Here are a small network's activations along a few directions, averaged over the inputs that share one value of a field.
Values that are neighbours, or in one group, have similar rows; names and order tell nothing.
(in the rows, 500 means zero)
Strong random noise was added to every row along 2 fixed directions; ignore it. To show where, here is one row again and again, with new noise each time:
[372 608 496 560 428 556 406 380 207 488 536 449 825 385 580]
[595 363 739 460 426 406 375 607 386 485 609 534 585 704 378]
[493 445 550 497 501 437 431 547 403 473 588 508 575 627 490]
[427 539 537 533 446 510 408 447 276 484 557 473 736 481 535]


Field GIM:
nez: [311 519 303 499 466 509 536 334 485 442 508 537 456 458 578]
sisem: [623 565 748 393 251 497 475 386 311 528 353 413 591 502 471]
rir: [493 574 436 551 487 561 546 452 372 491 458 513 643 190 634]
gofi: [593 497 591 442 517 563 401 496 573 558 598 482 571 316 422]
soli: [494 594 773 564 353 511 436 445 432 572 344 484 604 493 583]
lum: [656 463 730 451 505 454 560 569 658 660 405 472 322 571 477]
papu: [461 499 596 492 601 514 391 575 612 544 599 501 454 473 335]
biz: [503 445 110 478 654 507 771 522 733 423 390 517 161 499 701]
bukol: [635 385 615 387 484 553 417 564 612 584 572 427 395 549 263]
lonuk: [473 518 631 624 428 514 461 470 432 451 479 528 677 575 311]
zuv: [337 640 106 605 566 688 689 431 560 402 363 534 450 215 651]
pinil: [659 409 684 469 395 389 400 613 394 503 601 592 611 687 355]
GIM is arranged as 4 separate groups.
Question: List the group mates of biz, in the order listed.
Answer: rir, zuv
Question: List the group mates of papu, in the order listed.
Answer: gofi, bukol
Question: List the group mates of lonuk, in the order listed.
Answer: nez, pinil

Field BAP:
zamad: [582 440 542 411 418 553 556 418 461 514 314 467 530 379 536]
dos: [793 421 955 308 282 466 412 489 545 591 525 537 394 572 313]
meti: [574 353 521 475 494 467 604 468 526 486 369 542 362 698 538]
gavi: [423 402 341 498 575 511 530 562 611 394 537 457 402 523 402]
zogit: [490 565 401 456 502 405 571 547 426 427 543 531 613 558 656]
mada: [420 699 350 535 632 629 374 413 675 572 493 492 457 314 560]
fozu: [566 433 414 490 707 516 523 636 653 464 551 490 373 400 504]
lapo: [407 688 463 601 473 456 513 401 432 543 486 505 592 527 640]
kise: [493 550 724 445 511 367 320 562 413 651 636 516 524 588 410]
bubo: [351 453 459 496 486 510 474 456 577 493 572 522 441 617 360]
giku: [631 276 545 453 688 369 450 719 615 502 761 542 376 788 350]
raba: [430 540 426 647 443 473 523 437 414 501 476 500 591 541 656]
zin: [382 643 539 599 448 567 570 433 491 420 319 411 538 480 500]
goli: [807 313 816 396 304 439 417 763 493 566 489 523 392 600 268]
liv: [545 312 485 518 487 533 582 572 421 380 548 607 567 436 436]
Each value of BAP is a pair of two hidden parts, and every pair occurs once (5 first parts, 3 second parts).
Question: liv and goli share the first part; liv and bubo share the second. Which value has the first part of bubo and the second part of goli?
Answer: mada
Question: zin and lapo share the first part; zin and meti share the second. Which value has the first part of meti and the second part of lapo?
Answer: raba

Field VUZ:
guz: [535 446 414 569 595 263 490 606 628 528 579 519 270 853 597]
fupo: [405 442 426 463 455 482 594 480 246 405 510 591 620 521 560]
lim: [599 323 661 543 364 447 416 617 410 388 651 646 609 504 377]
katu: [774 444 709 405 401 460 519 596 675 656 445 503 262 619 492]
lefi: [630 334 366 416 580 517 513 650 643 372 605 479 441 499 557]
dovu: [550 412 484 452 597 275 612 653 727 514 389 550 192 891 587]
ninus: [628 395 585 357 441 483 462 550 790 550 429 507 173 585 313]
bano: [355 726 435 643 539 474 450 368 302 562 621 446 805 335 667]
fone: [382 735 342 668 657 623 456 375 291 610 543 373 754 160 757]
zoze: [657 488 775 458 379 635 490 542 347 444 439 491 684 317 409]
sek: [352 537 307 458 756 649 522 463 589 483 638 501 480 405 514]
sege: [464 468 553 443 553 515 494 634 736 554 492 498 294 539 311]
kul: [411 508 680 554 268 461 490 449 454 475 408 525 585 558 319]
zulaf: [711 402 926 338 488 378 369 748 612 601 459 525 320 666 390]
kog: [247 507 115 551 682 410 525 434 635 430 530 485 314 688 513]
maro: [569 437 562 561 357 533 610 449 371 402 407 543 561 565 499]
fup: [719 385 618 399 401 555 578 425 453 524 388 467 458 398 435]
bem: [329 581 170 554 696 520 486 408 624 458 607 510 501 543 468]
Each value of VUZ is a pair of two hidden parts, and every pair occurs once (6 first parts, 3 second parts).
Question: dovu and maro share the first part; dovu and bano share the second. Which value has the first part of bano and the second part of maro?
Answer: lim
Question: zulaf and sege share the first part; zulaf and fone share the second. Which value has the first part of fone and the second part of sege?
Answer: sek
Question: fup and ninus share the first part; fup and fupo share the second. Which value has the first part of fupo and the second part of ninus?
Answer: kog
